A small network was shown many inputs. Here are its activations along a few directions, one row for each input.
Each table varies a few parts of the input and shows all the possible inputs, shuffled.
Descriptions start from the smaller parts, as in this example, which fits no table here: one of 4 places along a line, together with either a single point or one of 9 places around a ring or (one of 3 separate values, together with one of 8 places around a ring).
Shared parts are said once, and a part with two or three values counts as separate values.
In the rows, 128 means zero.

Other details of the inputs vary at random and push rows far along two fixed directions, the same in every table; ignore that.

Rows:
r1: [ 53 173 127 111 135 155  83 106  73 106  91 129 104]
r2: [171 147  31 144 172 156 188 137 177  86 200 151  80]
r3: [153 141  38 113 166 163 172 143 156  86 178 141  97]
r4: [ 28 179 155 125 123 143 106  60  81 124  58 118 117]
r5: [159  85 184 138  95  95 123 148 128 165 139 127 161]
r6: [169  91 161 116 118 117  87 175 118 154 105 112 176]
r7: [ 29 165 152 126 116 149  74  76  64 113  59 108 127]
r8: [172 103 177 124 115 101 120 157 146 169  98 116 162]
r9: [158  82 185 137  95  96 124 147 132 162 139 125 161]
r10: [ 58 167 120 150 128 145 137  68 103 105 128 137  94]
r11: [179 111 158 135 124  97 126 158 150 164 112 131 154]
r12: [175  89 158 135 106 100 133 159 137 159 155 133 155]
r13: [161 135  21 121 169 158 181 147 166  82 208 146  88]
r14: [176  95 158 108 123 102 118 166 130 161 117 128 166]
r15: [157 133  28 122 164 157 178 144 167  83 202 143  91]
r16: [175  84 163 112 109 108 124 162 144 148 116 120 167]
r17: [ 58 156 131 116 119 152  90  96  88 102  89 118 102]
r18: [ 43 177 149 134 123 140 116  68 100 118  69 115 110]
r19: [ 73 176  89 148 141 153 148  82 109 102 146 146  87]
r20: [170 134   6 128 170 158 192 150 172  81 246 149  80]
r21: [173 133  34 144 165 160 193 139 178  86 217 150  82]
r22: [ 27 168 151 125 120 149  72  77  60 114  59 109 128]
r23: [ 23 176 150 124 130 149  67  83  52 120  58 114 131]
r24: [ 46 187 134 145 134 134 119  68  97 120  80 130 102]
r25: [ 44 188 139 133 136 140 110  72  92 132  67 125 110]
r26: [164  81 188 143  97  99 125 140 146 155 128 122 160]
r27: [ 51 167 131 113 128 154  84  99  75 104  87 123 102]
r28: [ 40 155 140 145 115 142 126  64  97 108 120 127 103]
r29: [ 42 177 117 118 139 149 118  74  82 105  93 130 105]
r30: [153  79 180 128  95  91 116 147 134 157 143 120 164]
r31: [172  97 181 137 107  96 125 150 152 157 104 118 158]
r32: [160 138  42 106 163 169 139 166 144  87 174 138  87]
r33: [ 35 149 142 136 110 134 115  66  98 108 119 121 111]
r34: [169  94 161 116 121 117  85 177 115 157 105 113 178]
r35: [169 138   5 127 171 158 191 150 168  83 246 150  79]
r36: [153 156  44 117 175 162 168 140 153 107 163 141  98]
r37: [179  97 166 142 113  97 129 150 151 155 127 131 153]
r38: [ 30 174 158 126 117 143 108  61  87 119  60 115 119]
r39: [ 72 176 113 149 137 141 135  77 113 108 117 140  96]
r40: [180  95 161 115 117 111 127 162 149 158 111 118 163]
r41: [170  94 170 104 113 114  83 183 117 152 108 122 157]
r42: [165  91 186 142  99  94 122 145 133 166 127 131 161]
r43: [172  98 179 138 108  94 124 150 151 158 103 119 158]
r44: [180 108 160 124 125 104 125 162 149 169 108 123 157]
r45: [181 105 163 122 123 104 124 163 150 168 106 120 159]
r46: [ 42 179 146 133 126 140 115  68  97 121  68 116 109]
r47: [158  87 178 126  95  85 114 151 124 164 146 123 165]
r48: [148 132  59 120 152 165 132 149 138  94 155 123 114]
r49: [158  74 187 138  93 100 124 144 144 155 137 120 161]
r50: [ 35 151 144 136 110 131 114  66  94 110 120 121 111]
r51: [ 29 177 120 125 131 139 114  65  75 105 105 131 102]
r52: [171 100 174 115 117 106 118 158 137 169  99 119 168]
r53: [179 102 165 135 117  98 129 155 154 158 112 123 154]
r54: [167  89 172 111 110 103 117 158 133 155 108 121 168]
r55: [ 71 181 107 149 140 141 134  77 112 108 118 143  94]
r56: [157 146  26 111 176 165 175 146 154  88 184 146  92]
r57: [169 140  42 145 164 156 185 134 179  85 195 145  85]
r58: [153 128  38 123 157 155 173 142 167  84 196 140  95]
r59: [173 102 178 135 113  92 120 153 147 166 102 123 160]
r60: [161  84 173 118 104  93 114 154 130 156 124 123 165]
r61: [178  84 169 140 106 102 133 150 148 154 141 129 154]
r62: [181  94 162 143 113 102 134 149 157 147 133 128 149]
r63: [160 157  36 116 180 163 171 145 157 107 170 145  96]
r64: [174  86 152 117 116  97 123 163 136 153 139 128 159]
r65: [158  79 185 138  94  97 124 145 136 159 139 123 160]
r66: [159 134  49 108 157 166 139 162 146  88 171 135  90]
Each input here is: one of 6 places along a line, together with either one of 2 separate values or one of 9 places around a ring.
The inputs of r45 and r18 match in every part but the place on the line of 6. If r9 is changed in the same way as r45 into r18, which row does it become?
Answer: r49
The inputs of r7 and r6 match in every part but the place on the line of 6. If r21 is changed in the same way as r7 into r6, which row does it become?
Answer: r10
Change only the choice among 2 separate values in r17. List by row number the other rows that result.
Answer: r48

Rows:
r67: [212  93 147 142 124  99 127 186 159 163 157 146 145]
r68: [210 101 117 131 139 118 128 188 148 147 170 146 135]
r69: [124 135 202 113 116 107 107 132 126 171  28 106 168]
r70: [ 48 153 114 123 131 157  99  96  92  87 117 119 100]
r71: [ 46 188  78 156 134 167 144  57 108  77 133 126  74]
r72: [102  98 194 104  96  95  90 124 110 156  91 107 168]
r73: [ 72 158  93 123 144 160 110 106  85  89 126 125 110]
r74: [106 107 202 143  86 118 101 105 121 136  89 105 145]
r75: [196  87 107  99 131 114 136 183 149 147 163 123 166]
r76: [119 128 193 120 108  93 106 121  93 171  96 128 152]
r77: [199  96 117 104 132 115 141 184 143 163 161 133 161]
r78: [201  97  96 121 149 136 128 189 143 140 173 139 142]
r79: [ 61 203  85 135 164 174 109  74 109  86  59 122  81]
r80: [121  87 217 125  89 104 116 112 135 161  89 114 168]
r81: [153 135  18 125 157 178 170 149 165  58 199 137  61]
r82: [176 123  71 142 158 132 187 146 170 125 187 151 118]
r83: [114 128 200 138 105  78 113 113 105 172  97 131 149]
r84: [ 72 152 171 163 104 117 105  90 106 138  99 126 130]
r85: [ 52 174  72 114 139 163 152  70 115  64 134 139  70]
r86: [176 118  66 138 157 134 192 135 179 109 190 137 118]
The inputs of r71 and r86 match in every part but one. If r70 is changed in the same way as r71 into r86, which row does it become?
Answer: r72
What do these inputs look like to the network?
Answer: one of 2 separate values, together with either a single point or one of 9 places around a ring

Rows:
r87: [185 106 127 111 149 104 109 182 106 110 145 150 152]
r88: [174  83 147 109  96 131 143 155 145 132 136 130 147]
r89: [ 97 133 172 135 116 100 132  94 134 134 132 130 123]
r90: [118 129 150 139 116 124  95 109 135 108  83 101 134]
r91: [109 113 161 115  97 126 133  88 107 127 124 119 128]
r92: [113 140 128 139 135 144 146  92 128 114 162 139  95]
r93: [149 112 128 164 118  82 144 144 154 142 144 133 148]
r94: [118 138 143 150 123 131  98 115 124 124  86 113 146]
r95: [172 114 106 107 130 114 102 177 128 153 169 137 164]
r96: [105 129 178 140 110 140 119 109 119 135 117 145 119]
r97: [111 128  86 111 152 136 124 145 102  68 152 146  77]
r98: [175 106 143 140 107 132 110 157 162 114 118 110 148]
r99: [111 152 151 139 124 124 125 116  85 163 112 119 133]
r100: [170 107 153 143 138 114 142 130 131 160 154 147 144]
r101: [114 129 145 169 119 133 104 113 107 125 101 132 137]
r102: [107 149 147 136 124 136 119 132  88 157  90 125 133]
r103: [117 130 107 161 122 145 137 101 130  98 155 123  97]
r104: [ 67 143  70 124 170 181 156 109 119  80 170 110 138]
r105: [168 107 163 117 129 111 125 151 170 144 114 134 136]
r106: [109 179  88 120 161 159 137 128 119 126 104 119 106]
r107: [115 167 107 114 139 161 134 134 133 111 111 116  99]
r108: [108 141 140 107 126 113  84 135  76 125 120 142 148]
r109: [109 142 155 129 150 115 118 111 131 151  82 140 130]
r110: [ 94 121 158 158  94  89 124 104 139 122 122 117 128]
r111: [ 97 134 145 126 106  88 145  92 116 142 112 134 149]
r112: [121 159  77 146 164 144 123 104 138  96 114 116 111]
r113: [ 97 162 151 141 120  91 134 115 115 164 109 123 135]
r114: [110 150  70 105 163 145 149 100 127 108 104 128 115]
r115: [110 126 151 170 114 118 114  99 102 137 114 125 137]
r116: [166 111 162 123 116 129 126 159 169 143 121 143 136]
r117: [111 117 145  99 116 122 119 104 128 119  78 112 131]
r118: [ 96 142 163 142 130  92 135  95 121 151 120 142 136]
r119: [112 147 157 109 132 125 106 124 125 135  76 102 118]
r120: [ 86 117 138 109 101 121  79 129 102 142 131 120 120]
r121: [168  94 138  99 103 129 135 157 158 126 111 123 151]
r122: [ 64  84 156 120 121 150 119 116 117 117 132  86 150]
r123: [ 93 113 146 105 107 113  85 139  86 121 122 131 114]
r124: [100 153  75 124 141 165 161 106 110 101 131 148 113]
r125: [180 130 124 111 161 117 128 165 145 158 106 110 138]
r126: [174  99 135 120 118 118 153 132 122 148 146 133 159]
r127: [172 133  86 128 141 148 165 152 143 124 189 125  95]
r128: [118 138  96 161 124 165 132 116 132  83 145 130  94]
r129: [179 109 104 115 132 127 104 167 134 159 176 128 165]
r130: [167 111  40 109 145 157 131 166 162 117 217 130  95]
r131: [103 167  92 134 164 159 144 112 141 121 122 157 100]
r132: [158  91 148 116  98  87 153 131 159 137 150 127 145]
r133: [173 136  81 125 141 163 164 175 147 115 171 133  95]
r134: [165 105 117 107 126 127 142 154 147 140 105 130 160]
r135: [103 160  96 150 158 161 148 105 122 121 144 166  95]
r136: [163 116 153 129 112  90 146 156 159 154 150 118 133]
The inputs of r98 and r94 match in every part but one. If r103 is changed in the same way as r98 into r94, which row does it become?
Answer: r115
The inputs of r134 and r121 match in every part but one. If r87 is changed in the same way as r134 into r121, which row does it become?
Answer: r97
What do these inputs look like to the network?
Answer: one of 2 separate values, together with either a single point or one of 4 places along a line or (one of 4 separate values, together with one of 5 places along a line)
Change only the place on the line of 5 in r118. List by row number the other rows that result.
Answer: r100, r109, r131, r135
Change only the choice among 4 separate values in r88. List by row number the other rows that result.
Answer: r96, r128, r133
